These are the activations of a small neural network, seen along a few directions. Each row is one input.
Each table varies a few parts of the input and shows all the possible inputs, shuffled.
A made-up example of a description, with smaller parts first: ring(8) and (point or line(9) or (values(3) and line(4))).
Shared parts are said once, and a part with two or three values counts as separate values.
(in the rows, 128 means zero)

Other details of the inputs vary at random and push rows far along three fixed directions, the same in every table; ignore that.
These rows show it; all are for the same input, with only those details redrawn:
137	119	101	101	140	126	125	100	115	118	103
121	152	108	107	145	138	126	131	129	143	147
137	118	101	102	141	127	125	100	113	118	102
122	147	121	137	90	96	123	111	164	137	196
136	117	102	103	139	128	124	102	114	117	102
136	119	103	103	141	128	125	102	115	119	103
121	152	108	106	146	138	127	129	129	143	147
142	97	137	133	120	138	96	119	118	107	90

Rows:
row 1: 148	146	159	164	131	155	106	157	123	127	129
row 2: 159	86	149	142	112	149	102	124	121	111	94
row 3: 139	105	166	171	119	146	120	123	106	103	78
row 4: 110	142	123	124	140	148	161	134	128	148	144
row 5: 126	166	108	115	147	130	130	132	125	136	144
row 6: 120	107	107	97	132	103	144	105	115	116	101
row 7: 158	105	71	140	135	121	134	89	131	128	95
row 8: 164	110	158	153	127	134	110	137	109	103	75
row 9: 124	166	128	126	150	121	128	147	126	129	134
row 10: 145	103	120	118	129	137	126	105	114	125	118
row 11: 98	125	163	154	123	161	111	164	127	128	123
row 12: 114	162	74	130	166	128	128	130	142	158	132
row 13: 131	163	134	127	145	117	150	143	127	141	137
row 14: 139	144	97	114	147	117	133	106	103	109	104
row 15: 116	74	156	181	34	91	112	93	156	88	151
row 16: 121	152	109	106	147	138	126	131	129	143	146
row 17: 144	157	118	112	147	131	148	144	135	144	141
row 18: 130	110	120	139	79	87	120	82	144	115	163
row 19: 125	93	117	120	127	136	156	96	113	115	104
row 20: 118	133	132	108	145	133	149	148	135	150	144
row 21: 125	106	111	105	137	114	130	110	116	120	112
row 22: 121	122	159	139	124	141	99	165	140	133	133
row 23: 126	117	178	149	117	149	115	180	137	139	124
row 24: 124	152	130	143	84	79	129	123	166	128	188
row 25: 87	131	126	123	141	143	137	131	122	142	152
row 26: 110	159	125	113	142	114	140	145	130	138	137
row 27: 141	112	107	129	61	51	139	80	163	103	162
row 28: 117	154	123	130	141	142	161	129	128	144	143
row 29: 118	122	111	120	136	125	145	101	108	106	90
row 30: 99	126	127	124	149	154	151	134	121	151	153
row 31: 96	132	126	110	142	120	137	137	126	147	153
row 32: 149	120	115	105	136	109	155	110	116	117	90
row 33: 142	122	163	142	121	151	112	175	140	136	128
row 34: 134	139	117	100	150	136	150	142	136	150	148
row 35: 147	129	158	149	121	163	105	161	137	135	133
row 36: 151	138	157	157	123	157	106	156	132	131	132
row 37: 144	94	115	107	135	122	141	112	119	124	114
row 38: 106	145	125	107	140	116	140	147	132	141	138
row 39: 112	117	148	150	77	86	143	120	167	145	207
row 40: 107	148	166	165	138	153	111	158	117	124	115
row 41: 116	144	179	162	128	131	99	171	125	123	117
row 42: 147	98	140	138	115	138	94	126	116	102	84
What do these inputs look like to the network?
Answer: values(2) and (point or (line(4) and line(5)))
Changing only the values(2) part turns row 12 into row 7. The same change can be made to row 16. Which row results?
Answer: row 2
Changing only the values(2) part turns row 36 into row 5. The same change can be made to row 20. Which row results?
Answer: row 6
Change only the line(4) part in row 21. List by row number the other rows that result.
Answer: row 18, row 25, row 31

Rows:
row 43: 144	109	128	109	162	150	123	129	90	109	54
row 44: 152	113	114	138	92	97	124	99	147	115	141
row 45: 144	131	121	141	106	106	127	109	136	114	132
row 46: 127	166	171	157	154	170	97	200	130	149	130
row 47: 120	100	144	139	98	118	133	119	138	125	145
row 48: 129	115	145	145	101	109	127	121	134	115	126
row 49: 140	133	129	137	115	110	129	120	130	116	127
row 50: 111	148	170	151	146	177	94	188	133	154	147
row 51: 139	135	124	133	119	109	129	120	131	119	127
row 52: 143	132	107	136	98	96	132	95	145	119	152
row 53: 110	171	161	139	157	165	112	194	133	159	150
row 54: 148	129	130	144	108	105	128	115	132	113	123
row 55: 137	126	126	142	105	110	120	117	138	116	133
row 56: 117	111	116	101	172	157	138	128	94	127	78
row 57: 135	136	79	75	195	154	145	113	88	129	73
row 58: 121	108	141	144	96	110	134	113	135	115	135
row 59: 140	117	104	101	168	150	125	118	97	119	69
row 60: 126	102	132	131	104	115	127	113	139	124	139
row 61: 137	132	111	131	103	97	136	100	139	116	144
row 62: 73	222	71	74	177	123	196	141	150	198	241
row 63: 134	115	139	146	96	111	119	116	136	112	132
row 64: 131	116	128	139	105	116	118	114	136	121	137
row 65: 127	102	133	130	101	113	130	111	137	122	141
row 66: 110	157	169	150	148	173	97	193	134	154	144
row 67: 101	139	172	153	134	161	112	182	136	148	146
row 68: 134	108	129	127	109	120	124	114	135	123	136
row 69: 141	114	122	128	108	116	124	112	138	121	135
row 70: 142	129	115	139	108	110	123	108	139	121	136
row 71: 128	93	169	139	147	164	109	155	97	111	56
row 72: 104	167	155	133	152	155	128	180	134	157	156
row 73: 101	153	174	146	144	163	123	187	132	153	146
row 74: 125	106	129	138	96	107	127	103	137	116	141
row 75: 142	103	101	84	175	154	133	115	90	120	61
row 76: 124	105	100	82	175	147	153	113	92	127	79
row 77: 124	113	139	144	102	113	123	119	137	118	132
row 78: 141	116	121	131	105	112	121	111	142	122	138
row 79: 101	194	43	62	151	78	208	82	142	162	209
row 80: 149	128	78	74	185	145	149	108	93	127	73
row 81: 145	130	123	144	107	109	120	115	137	115	127
row 82: 125	98	158	160	94	126	103	130	138	117	129
What do these inputs look like to the network?
Answer: values(2) and line(4) and line(5)
Changing only the values(2) part turns row 75 into row 68. The same change can be made to row 46. Which row results?
Answer: row 54
Change only the values(2) part in row 65. List by row number the other rows that result.
Answer: row 60
A walk changes only the line(5) part. It starts at row 81 and steps to row 55. List the rest of the walk in order.
Answer: row 66, row 77, row 67
